Here are a small network's activations along a few directions, averaged over the inputs that share one value of a field.
Related values have similar rows: they may be neighbours, one step apart, or belong to one group.
In the rows, 500 means zero.
Random noise pushes rows far along 16 fixed directions. That doesn't count. These rows show it; they differ only by the noise:
[453 539 341 454 512 511 624 395 482 479 403 629 454 647 442 451 297 622
 550 690 539 423 518 414 382 514 601 450 502 393 489]
[443 559 589 535 492 529 539 614 559 525 458 348 445 397 482 499 438 538
 472 464 567 486 629 423 632 585 372 456 493 445 548]
[444 643 518 501 477 566 538 476 445 418 457 703 460 752 463 337 442 502
 544 616 570 550 574 432 559 406 527 580 546 337 445]
[253 629 565 455 755 493 558 617 608 397 646 249 293 405 554 501 416 462
 549 507 601 465 591 642 363 510 457 471 511 544 536]
[401 376 374 468 631 484 597 337 507 333 603 426 417 502 233 326 569 496
 625 401 684 569 545 665 576 501 630 451 475 523 581]
[578 512 530 505 619 534 490 503 429 413 572 607 447 615 727 528 260 537
 511 682 432 435 505 571 400 415 710 517 479 548 517]
[336 572 273 514 330 660 604 449 636 685 426 489 381 372 437 362 586 496
 589 461 581 454 557 430 527 311 430 540 452 536 497]
[562 401 323 404 474 430 617 454 604 424 517 467 511 447 533 486 476 532
 526 564 481 530 578 457 505 528 537 594 337 595 542]
[531 369 332 447 386 555 521 412 483 524 541 516 454 450 452 473 674 475
 575 250 505 466 478 623 571 618 557 548 395 661 429]
[430 341 615 429 598 476 366 654 530 613 455 533 597 350 279 413 571 394
 527 414 386 529 316 505 410 561 410 339 371 270 520]
[313 637 519 384 431 479 616 454 702 547 473 369 463 599 734 374 588 427
 674 329 715 506 438 536 523 568 412 398 502 414 533]
[534 467 476 534 356 450 463 384 488 531 438 405 583 489 689 589 470 577
 488 522 662 386 440 492 466 526 337 340 525 487 585]
[447 402 417 492 572 498 517 509 500 588 523 495 498 345 437 508 499 495
 492 499 493 517 457 629 556 480 512 359 469 535 515]
[659 380 375 536 376 594 485 333 319 505 549 661 509 538 375 597 574 520
 456 389 396 516 472 564 616 601 679 545 580 761 388]
[538 419 399 513 602 471 614 520 486 436 569 470 503 350 585 605 368 547
 397 598 459 510 586 627 598 450 548 454 461 691 520]
[511 360 515 476 403 542 456 458 453 384 467 595 648 498 278 423 629 406
 438 358 464 517 385 444 442 457 364 513 433 474 484]
[531 645 582 472 331 710 502 444 519 481 382 537 623 673 523 451 346 479
 394 447 496 484 276 283 416 425 519 429 562 431 576]
[621 478 441 542 413 642 421 451 544 444 528 259 576 306 577 632 384 532
 418 485 443 357 362 405 248 368 552 493 452 696 662]


Values of Zuv:
t13: [432 481 544 459 755 390 675 494 643 552 600 425 435 377 477 567 422 466
 503 645 368 655 554 530 514 527 648 433 628 634 533]
t24: [703 363 491 469 402 553 370 533 478 575 554 507 473 497 686 504 583 482
 573 258 349 368 429 556 463 674 622 625 303 554 460]
t1: [512 373 475 452 572 478 452 495 490 484 526 413 431 472 377 426 455 573
 490 408 598 481 472 554 555 666 520 399 348 365 635]
t6: [459 395 458 570 576 552 682 405 529 377 405 390 468 441 310 460 351 585
 547 380 584 373 550 462 459 525 612 377 525 522 567]
t16: [527 641 743 556 592 599 572 708 479 395 385 411 599 532 374 499 294 536
 426 409 442 503 536 329 616 563 597 444 547 321 549]
t3: [438 439 412 510 582 408 689 560 507 346 438 489 480 483 510 466 355 587
 409 597 622 450 707 575 594 398 357 512 367 466 518]
t19: [564 439 649 508 510 527 351 473 478 513 585 394 339 514 409 553 463 525
 540 474 446 430 544 374 367 640 575 594 514 544 610]
t12: [453 425 504 385 621 421 429 506 623 428 614 562 446 619 688 270 566 402
 602 579 578 524 421 612 304 274 491 636 251 370 613]
t14: [482 543 470 517 577 497 495 542 443 552 525 440 554 462 511 488 577 466
 510 289 549 516 372 773 675 554 583 351 557 468 450]
t17: [590 553 547 418 342 395 468 538 684 634 468 378 709 407 535 606 689 417
 473 492 368 647 378 297 483 579 449 572 557 509 531]
t22: [499 542 808 596 569 467 337 538 442 445 574 408 462 550 459 514 582 431
 568 426 502 562 553 493 544 584 512 510 663 470 467]
t23: [601 440 490 435 564 339 303 391 370 227 547 582 721 658 283 498 667 474
 491 640 525 636 359 479 313 478 449 578 501 344 502]
t20: [466 417 479 461 450 598 528 520 505 650 462 679 523 478 649 436 511 451
 416 379 457 461 320 612 525 361 430 367 394 523 494]
t10: [514 699 409 503 507 555 434 646 465 509 399 496 636 411 285 582 583 487
 400 507 337 494 355 408 295 453 491 568 564 417 354]
t2: [383 603 369 598 476 555 639 523 526 643 465 469 378 344 361 417 639 516
 621 360 536 473 710 576 723 490 568 545 554 506 396]
t7: [535 451 595 603 522 531 469 451 467 598 483 500 505 486 476 479 467 543
 483 546 571 548 488 522 618 423 564 364 571 453 643]
t9: [442 390 469 437 583 372 527 617 521 401 501 455 626 380 511 523 486 492
 408 544 508 485 489 573 459 446 313 441 343 429 524]
t5: [549 397 444 407 636 416 466 579 591 457 582 309 554 303 609 606 378 487
 289 581 458 524 353 603 351 473 408 430 333 607 620]
t15: [633 536 399 541 486 459 576 509 509 527 441 523 537 432 506 578 545 557
 634 608 351 537 630 374 525 496 724 645 530 576 442]
t21: [571 452 499 499 476 431 487 599 526 603 429 336 523 357 745 588 504 604
 598 354 531 300 519 599 514 645 515 405 387 453 548]
t4: [575 375 592 623 309 537 189 310 475 693 546 521 232 649 565 394 496 556
 600 645 646 390 577 348 418 463 420 602 486 468 655]
t11: [420 696 122 437 380 521 602 598 556 490 374 446 437 447 334 493 542 634
 541 566 498 407 666 388 383 540 426 758 349 419 328]
t25: [542 498 491 508 488 370 526 518 493 368 528 553 438 598 528 526 533 526
 532 584 457 444 689 430 388 527 441 755 483 556 393]
t18: [547 390 525 456 403 406 359 257 562 602 555 371 395 610 431 473 514 554
 582 646 698 596 484 339 504 647 469 455 523 461 713]
t8: [440 620 416 585 593 388 521 489 477 474 485 304 614 367 512 647 634 524
 537 443 641 510 472 692 538 499 469 349 673 529 459]
The values of Zuv form a network in which each value has 4 neighbours.
- List every value one step from t22, in the order listed. => t6, t4, t11, t18
- List every value one step from t15, in the order listed. => t16, t23, t7, t8
- List every value one step from t13, in the order listed. => t24, t12, t20, t5
- List every value one step from t19, in the order listed. => t1, t2, t9, t21
Each value of Zuv is a pair of two hidden parts, and every pair occurs once (5 first parts, 5 second parts).
- t18 and t4 share the first part; t18 and t16 share the second. Which value has the first part of t16 and the second part of t4? => t25
- t13 and t6 share the first part; t13 and t2 share the second. Which value has the first part of t2 and the second part of t6? => t11
- t12 and t8 share the first part; t12 and t17 share the second. Which value has the first part of t17 and the second part of t8? => t3
- t10 and t7 share the first part; t10 and t14 share the second. Which value has the first part of t14 and the second part of t7? => t19

Values of Dapaf:
v6: [656 332 554 540 359 463 596 364 435 333 522 744 582 656 694 516 502 437
 478 520 446 570 642 439 677 434 504 648 494 728 422]
v3: [559 537 624 617 568 653 433 832 352 692 380 607 403 367 393 477 325 614
 372 437 353 398 620 515 794 648 494 423 418 256 424]
v8: [351 263 618 555 635 364 727 251 460 428 548 873 612 572 553 544 395 352
 473 709 354 496 457 533 324 273 476 298 758 685 420]
v1: [614 477 418 638 247 654 517 268 230 263 379 724 807 665 295 545 639 462
 322 212 479 387 280 542 440 320 478 507 696 630 336]
v2: [962 360 629 504 405 467 174 659 341 329 553 564 717 608 639 447 526 529
 384 510 416 613 476 515 733 444 602 738 190 356 652]
v9: [490 400 574 667 300 653 135 428 298 803 645 698 232 410 318 636 712 404
 525 608 304 427 585 391 338 441 377 713 674 780 307]
v5: [476 629 669 465 619 561 636 507 480 169 496 379 701 631 417 433 559 410
 501 145 596 609 366 620 607 588 632 384 598 457 498]
v7: [646 384 673 674 362 439 449 313 416 467 439 435 682 529 564 538 580 558
 570 447 699 491 499 425 651 446 469 336 666 468 691]
v4: [596 416 712 669 352 310 379 529 439 478 349 411 701 451 668 594 717 523
 604 296 580 275 511 484 420 679 187 400 566 315 423]
The values of Dapaf form a ring.
- List every value one step from v4, in the order listed. => v3, v1
- List every value one step from v9, in the order listed. => v6, v8
